A small network was shown many inputs. Here are its activations along a few directions, one row for each input.
In each table, some parts of the input vary, and every possible input appears once, in random order.
A made-up example of a description, with smaller parts first: one of 3 separate values, together with either a single point or one of 9 places along a line or (one of 4 places along a line, together with one of 8 places around a ring).
Shared parts are said once, and a part with two or three values counts as separate values.
(in the rows, 128 means zero)

Other details of the inputs shift rows strongly along two fixed directions, in all tables alike. That doesn't count.

Rows:
r1: [ 67 169 143 166  99  64 166  85  87 172 166  78]
r2: [ 71 133 128 168  79  68 125 104  51 141 156 120]
r3: [103 175 119  81 183 151 168  82  84  47 125 174]
r4: [131 106 140 185  69  88 133 130 127 180 123 112]
r5: [173  63 132 137 114 139  96 163 174 133 103 162]
r6: [ 43 118 112 146 109  43 114 104  67 171 153  81]
r7: [ 72 175 111 133 122 101 145  95  66 150 155  83]
r8: [146 133 137 131 107 174 119 142 130 104 138 159]
r9: [167 137 129 129 138 144 149 132 137  96 105 163]
r10: [128 179  82  50 217 172 146  94  69  26 103 174]
r11: [111 154 144 130 125 140 135 120 135 120 151 119]
r12: [115 116 112 117 134 157  86 149 130 126 126 117]
r13: [173 120 117 108 149 194 115 155 172 128  95 126]
r14: [201  59 147 143 102 139  92 189 210 151 107 149]
r15: [122 164 110  86 162 165 159  92  58  32 119 207]
r16: [ 77 147 142 177  89  34 169  86  89 197 154  68]
r17: [121 199 116  71 192 195 161  89  79  21 124 181]
r18: [ 73 126 125 148  88  85 104 129 100 191 173  64]
r19: [140 121 142 160  86 143 129 139 136 152 135 132]
r20: [191  80 154 139 129 149 118 175 243 170 108 118]
r21: [182  54 145 125 135 153  92 173 235 152 102 139]
r22: [151 120 117 102 158 129 107 149 148 123 116 119]
r23: [134 120 118 127 139 111 122 142 147 158 120  93]
r24: [178 102 148 115 146 136 122 156 200 132 116 134]
Description of these inputs: one of 3 separate values, together with one of 8 places around a ring.
Changing only the place on the ring of 8 turns r18 into r12. The same change can be made to r11. Which row results?
> r17
Change only the choice among 3 separate values in r3. List by row number the other rows that result.
> r6, r15
A walk changes only the place on the ring of 8. It starts at r9 and steps to r4. List the rest of the walk in order.
> r19, r8, r2, r15, r5, r14
Change only the choice among 3 separate values in r23. List by row number the other rows that result.
> r9, r20

Rows:
r25: [152  68 118 132 120 122  74 173 164 154 111 118]
r26: [159 121 140 130 102 168 155 110  83  44 120 247]
r27: [140 175 117 100 152 195 139 123 110  73 133 156]
r28: [160  93 149 134 123 131 117 147 199 173 126 110]
r29: [162  92 155 137 129 112 129 153 210 163 122 118]
r30: [ 52 131 116 143 120  67 119 100  67 141 146  95]
r31: [128 163 112 103 163 196 148 110 117  79 111 155]
r32: [171 167 121 106 169 146 169 119 123  67  96 166]
r33: [156 161 100  96 164 176 148 119 104  80 106 159]
r34: [126 142 109  69 193 158 120 119 119  64 121 156]
r35: [119 154 110  92 165 191 132 116 110  73 106 157]
r36: [162 108 154 153  95 149 106 161 184 163 134 113]
r37: [106 154 122 154 108  55 159  93  68 157 138  96]
r38: [ 66 138 118 122 126  62 137  95  76 159 158  92]
r39: [155  78 120 133 109 136  89 169 164 168 109 116]
r40: [136  83 135 135 108 141  65 177 170 148 138 115]
r41: [150  96 149 156 106 150 115 148 190 168 113 112]
r42: [ 80 156 141 164 113  56 171  89  92 147 139 100]
r43: [ 76 146 120 132 124  67 153  89  82 164 163  91]
r44: [164 107 160 157 101 130 118 167 195 154 130 120]
r45: [ 68 153 122 141  98  81 125 109  60 149 166  94]
Describe the family of inputs behind these rows.
> either a single point or (one of 4 separate values, together with one of 5 places along a line)
Change only the choice among 4 separate values in r43. List by row number the other rows that result.
> r27, r31, r33
